Each row below holds a small network's activations on one input, seen along a few directions.
Each table varies a few parts of the input and shows all the possible inputs, shuffled.
A made-up example of a description, with smaller parts first: ring(5) and (point or (values(2) and line(4)) or line(9)).
Shared parts are said once, and a part with two or three values counts as separate values.

Other details of the inputs vary at random and push rows far along three fixed directions, the same in every table; ignore that.

Table:
R1: [ 19  18  21  20 -25  19 -55  -4  33  23  33 -49]
R2: [  4  11  -4 -20   6  -5  15 -67  65 -43 -12   0]
R3: [ 68 -35   1 -16 -38 -33   5  88 -77 -15 -52 -14]
R4: [  74   -6  -19  -79   -8  -28   46    1  -99  -25 -106   41]
R5: [ 47 -30  27 -36 -27 -15 -44  51 -75  28 -40   7]
R6: [ -4 -15  66  49 -41 -31 -36  -4  63  92  42 -59]
R7: [ 11  19 -12 -21   1  -2  17 -53  48 -49 -13  15]
R8: [ 42   5  29  30 -21 -10  -9  10  37  24   6 -43]
R9: [ 64 -56  -5   6 -15  -7  20  75 -68 -24 -19 -15]
R10: [ 22   3  35  51 -12 -12 -10  -4  44  13  31 -35]
R11: [-66  30 -76 -22  56  53   8 -13 -56 -39  20  58]
R12: [ 35  10   4 -42  15  12 -26 -46  30 -52 -23  11]
R13: [-51 -24  30  89   5   4 -10  65  17  57  95 -41]
R14: [ 13  -1  44  27 -43  -3 -12 -19  38  58  13 -21]
R15: [  8   3  53  15 -30 -17  -7 -18  36  62  17 -31]
R16: [-86   5 -71 -17  71  14  47  -9 -30 -35   3  57]
R17: [ 27  12 -25 -14  29  14  36 -62  62 -39   7   2]
R18: [ 73 -75  -6 -17 -17 -33  16  83 -72 -34 -34 -25]
R19: [-74   0 -15  31  22  -8   3  52 -38  29   9   7]
R20: [  3  10  -8 -25  21 -15  18 -59  46 -45 -21  -2]
R21: [  2  13   0 -47 -11 -10  18 -75  40   6 -34  17]
R22: [ 45   2  33 -16 -48 -21  -6 -43  60  29  -8 -18]
R23: [-96   6 -20  37  15   6   3  47 -30  32  23  22]
R24: [ 90 -64   7 -29  -8  -9 -31  88 -75 -31 -29 -19]
R25: [-85  28 -10  20  -2  28 -37  17 -65  67  36  33]
R26: [ 16  20  -6 -10   5  13  23 -60  41 -47 -17  12]
R27: [-75 -11 -34  46  21  15  14  51 -24  12  56  29]
R28: [-88  12   0  50  29   5  12  39 -38  17  39  21]
R29: [-83  41 -60 -10  40  36  43 -11 -44 -21 -24  74]
R30: [ 14  28  -9 -50  18  24 -27 -50  43 -29 -24  14]
R31: [ 10  36  -1 -31  14   4  25 -61  58 -25 -18  -4]
R32: [ 20  10  29  31 -21  14 -56 -10  28   5  43 -44]
Description of these inputs: line(4) and (values(2) or ring(6)).
Changing only the line(4) part turns R22 into R3. The same change can be made to R25. Which row results?
Answer: R1
A walk changes only the ring(6) part. It starts at R28 and steps to R10. List the rest of the walk in order.
Answer: R26, R7, R2, R20
Which other rows does R32 become when the values(2) part takes its other values? List them by row number.
Answer: R12
Which other rows does R17 become when the ring(6) part takes its other values? List them by row number.
Answer: R9, R13, R16, R18, R27
Which other rows does R11 become when the values(2) part takes its other values? List them by row number.
Answer: R24
